Each row below holds a small network's activations on one input, seen along a few directions.
Each table varies a few parts of the input and shows all the possible inputs, shuffled.
Descriptions start from the smaller parts, as in this example, which fits no table here: one of 4 places along a line, together with either a single point or one of 11 places around a ring or (one of 3 separate values, together with one of 5 places around a ring).
Shared parts are said once, and a part with two or three values counts as separate values.
In the rows, 128 means zero.

Other details of the inputs shift rows strongly along two fixed directions, in all tables alike. That doesn't count.

A family of inputs:
row 1: [ 94  85 110 150  85 135  94 203 112 150 111]
row 2: [169 114  91 114 169 154 137 109 108 113 126]
row 3: [ 56 103 105 104  71 112 124 206 104 107  68]
row 4: [105 182 132 118 115  74 106  73 179 131  87]
row 5: [134 145 120 147 102 112 126  79 176 143 152]
row 6: [100 110 119 130  81 151 114 184 128 154 136]
row 7: [148 182 106 141 175 130 128  97 105 109 119]
row 8: [120 111 147 119 137  54  91  68 165 119 122]
row 9: [109 152 114 133 132  78  85  67 167 128  78]
row 10: [ 99  80 144 111 115 135 114 144  83 113 106]
row 11: [168 127 109 115 179 159 146  96 144 116 133]
row 12: [172 178  98 164 203 186 194 151  53 158 224]
row 13: [ 76  85 165  86  84 146 115 160  91 135 106]
row 14: [148 112 132 135 147  93 138  76 154 126  93]
row 15: [177 148 113  92 163 135 136 105 137 129 163]
row 16: [ 75 133 125 106  98 145 124 190 118 115  85]
row 17: [135 103 174 114 100 131 129 182 122 111 111]
row 18: [110 177 125 115 138 109 111  76 156 145 106]
row 19: [143 156 129 156 127 144 157 110 105 149 176]
row 20: [159 111 108 125 144 105 125  77 163 124  89]
row 21: [136 148 101 149 158 147 145 142 130 171 174]
row 22: [157 145 111 178 145 122 146  91 108 129 164]
row 23: [134 129 175 126 150  81 127  91 165 119 133]
row 24: [131 119 102 159 102  83  98  75 196 131 121]
row 25: [167 171 116 158 150 155 174  92 112 135 196]
row 26: [104 101 118 163  97 125 110 178  93 149 126]
row 27: [194 214  85 150 230 173 185 126  43  84 173]
row 28: [111 119 102 170 131  65  93  93 181 168 119]
row 29: [173 195  66 133 232 188 201 151  38  97 179]
row 30: [130 109 124 108 135  67  81  69 177 117 117]
row 31: [115 105 149 131 139  68 118  56 162 130  89]
row 32: [136 143 119 174 161 139 147 138 120 151 169]
row 33: [154  98 133 109 126 216 161 213  64 104 116]
row 34: [135  90 156 100  76 143 106 199 129 107  94]
row 35: [167 150 136 121 178 139 182  86 129 141 141]
row 36: [149 117 146 128 126  55 110  81 180 122 100]
row 37: [ 76  71 150  72  64 166 100 183  90 133  94]
row 38: [107 169 139 135 130  92  96  75 189 124  78]
row 39: [ 96 154 112  89 115 197 161 225  42 120 130]
row 40: [120 117  96 162 121  78  95  89 196 146 119]
row 41: [186 153 123 103 159 130 150 111 140 130 154]
row 42: [114 186 129 118 135 107 113  77 157 139 102]
row 43: [127  99 136  91  89 159 132 160 118 138  90]
row 44: [137 157 126 158 135 139 154 116 103 159 175]
row 45: [ 90  92 192  86  61 127 113 201  85 130 112]
row 46: [204 155 128 140 228 208 221 142  62 104 179]
row 47: [ 88 133 144 117  95 158 100 175 105 116  82]
row 48: [ 80  74 170 104  95 150 111 168 101 115  98]
row 49: [ 96 101 172  99 102 141 140 150  93 139 108]
row 50: [109  85 172 110  88 109 107 179  85 109 106]
row 51: [101 135 116 151 122  75 103  91 193 189 132]
row 52: [151 152 130 176 146 136 154  98 129 131 170]
row 53: [149 144 101 164 168 145 143 124 158 135 170]
row 54: [ 97  66 129  97  93 148  95 161  91 112  90]
row 55: [152 140 128  90 162 141 133 117 113 124 173]
row 56: [151 111 111 107 128  72  84  76 187 119 105]
row 57: [159 131 106  94 159 166 149 108 119 135 140]
row 58: [146 125 123 116 187 154 142  88 133 114 146]
row 59: [ 89  90 138 157  53 124  99 179  88 139 106]
row 60: [127 123 121 169  93  77 106  62 177 128 122]
row 61: [119 109 117 150 124 197 139 238  77 141 157]
row 62: [132 122 110 164  95  82 101  69 188 126 122]
row 63: [119 103 175  92  70 127 124 188 110 132 108]
row 64: [120 119 165 130 155 102 140  74 162 128 111]
row 65: [ 47 110 125 100  69 128 131 215 124 108  72]
row 66: [ 87 147 104  89 116 182 184 231  51 114 135]
row 67: [122 180 133 138 142  97 118  93 168 107  93]
row 68: [121 135 116 140  93  95 108  75 206 152 135]
row 69: [116  94 153  94 108 143  99 171 118 105 127]
row 70: [195 136 108 123 168 119 138 111 129 107 140]
row 71: [113 109 148 154  66 155 125 164 117 117 133]
row 72: [145 148 148 104 173 116 143  96 116 128 179]
row 73: [192 165 136 130 242 175 187 125  64  94 224]
row 74: [ 90 101 154 157  63 142 112 183 105 140 120]
row 75: [139 145 107 172 178 131 141 127 143 157 170]
row 76: [126 128 129 162  96  96 108  74 209 128 129]
row 77: [137  95 139  93  99 147 101 178 129 107 114]
row 78: [125 125 121 157 103  98 105  82 216 133 128]
Description of these inputs: one of 3 separate values, together with either one of 5 places along a line or one of 9 places around a ring or (one of 2 separate values, together with one of 6 places around a ring).
Changing only the choice among 3 separate values turns row 41 into row 70. The same change can be made to row 72. Which row results?
Answer: row 8
Changing only the choice among 3 separate values turns row 4 into row 27. The same change can be made to row 18. Which row results?
Answer: row 9
Change only the choice among 2 separate values in row 13. List by row number the other rows that result.
Answer: row 72
Change only the place on the line of 5 in row 38. List by row number the other rows that result.
Answer: row 16, row 47, row 65, row 67
Change only the choice among 3 separate values in row 16. List by row number the other rows that result.
Answer: row 29, row 39
Start at row 17 and move only the place on the ring of 6, one step at a time. The first step leads to row 23. Which rows follow, in order?
Answer: row 73, row 69, row 77, row 34
Change only the choice among 3 separate values in row 12. List by row number the other rows that result.
Answer: row 26, row 32

A family of inputs:
row 79: [107 134 126 127 120 123 129 149 129 124 117]
row 80: [141 153 129 122 143 171 150 165  89 122 140]
row 81: [106 130 119 116 116 135 126 161 108 127 101]
row 82: [156 124 128 123 149 166 148 157  83 116 137]
row 83: [125 109 145 111 125 137 128 133 129 119 117]
row 84: [125 119 118 133  94 146 124 164 125 140 129]
row 85: [106 128 115 112 116 138 125 154 102 128  97]
row 86: [135 115 132 126 110 120 124 142 123 117 115]
row 87: [126 113 133 128 109 113 122 125 139 115 111]
row 88: [106 130 138 119 111 147 131 169 112 120 121]
row 89: [156 125 127 123 150 165 148 154  85 116 137]
row 90: [117 109 114 135 106 127 110 135 156 137 122]
row 91: [193 173  88 164 236 116 166  52 155 139 194]
row 92: [126 109 113 131 105 145 116 169 125 137 129]
row 93: [113 112 139 146 114 121 114 138 114 137 135]
row 94: [140 133 112 141 115 168 136 165  97 129 155]
row 95: [109 104 139 141 113 136 127 155 108 136 132]
row 96: [104 146 137 129 119  43  95  50 233 147  93]
row 97: [123 118 140 103 116 125 118 133 120 127 131]
row 98: [102 148 138 133 117  46  89  48 225 140  99]
row 99: [112 103 124 139 115 118 110 135 147 137 123]
row 100: [135 166 104 136 170 108 134  82 142 126 131]
row 101: [115 107 139 139 113 133 124 162 104 140 131]
row 102: [152 169  96 133 195 165 175 126  88 115 156]
row 103: [119 108 123 142 116 126 107 145 125 132 134]
row 104: [121 123 146 123 126  54  90  37 219 135  98]
row 105: [185 158 111 144 186 157 168 122  80 102 178]
row 106: [131 114 137 125 119 132 115 130 118 118 114]
row 107: [126 112 147 113 119 131 116 134 123 118 120]
row 108: [196 184 102 129 245 124 186  32 148 128 198]
row 109: [111 117 144 140 102 136 133 158 103 144 132]
row 110: [109 134 129 128 112 131 121 167 105 119 123]
row 111: [123 108 145 110 122 136 126 134 129 120 115]
row 112: [105 135 115 119 120 128 116 133 109 123 104]
row 113: [121 121 117 137 100 141 126 143 139 137 129]
row 114: [138 151 129 158 153 112 141  84 134 142 160]
row 115: [128 107 136 120 119 152 130 151 106 115 114]
row 116: [105 135 131 149 102  64 108  46 223 158 108]
row 117: [110 134 127 125 115 117 124 155 129 129 114]
row 118: [184 207 106 150 226 129 166  45 147 124 181]
row 119: [181 149 123 122 198 165 172 123  93 115 171]
row 120: [118 127 133 139  97 132 131 141 129 147 129]
row 121: [134 111 134 124 105 133 127 161 106 115 117]
row 122: [131 108 146 107 120 146 128 157 109 121 119]
row 123: [122 107 138 121 115 124 117 121 140 122 101]
row 124: [124 111 134 128 106 112 121 126 140 115 109]
row 125: [125 115 113 138 107 135 106 147 134 133 133]
row 126: [114 111 140 100 112 118 121 123 142 132 118]
row 127: [125 116 139  98 118 124 126 138 126 134 125]
row 128: [163 178 114 135 192 177 176 125  96 116 169]
row 129: [122 111 141  96 111 135 126 156 112 132 124]
row 130: [133 116 134 129 107 132 122 151 103 109 124]
row 131: [101 126 115 113 117 148 130 155  98 121 101]
row 132: [129 113 138 124 116 132 114 132 118 118 113]
row 133: [102 117 143 144 103 116 126 124 136 144 124]
row 134: [116 130 133 143  95 133 123 136 124 140 135]
row 135: [114 126 140 111 118  50  91  42 214 144 107]
What do these inputs look like to the network?
Answer: one of 3 separate values, together with either one of 5 places along a line or one of 6 places around a ring or (one of 2 separate values, together with one of 4 places along a line)
Change only the choice among 2 separate values in row 121. List by row number the other rows that result.
Answer: row 86
Change only the choice among 3 separate values in row 94. List by row number the other rows that result.
Answer: row 84, row 113
Change only the place on the line of 5 in row 131. List by row number the other rows that result.
Answer: row 79, row 88, row 102, row 128
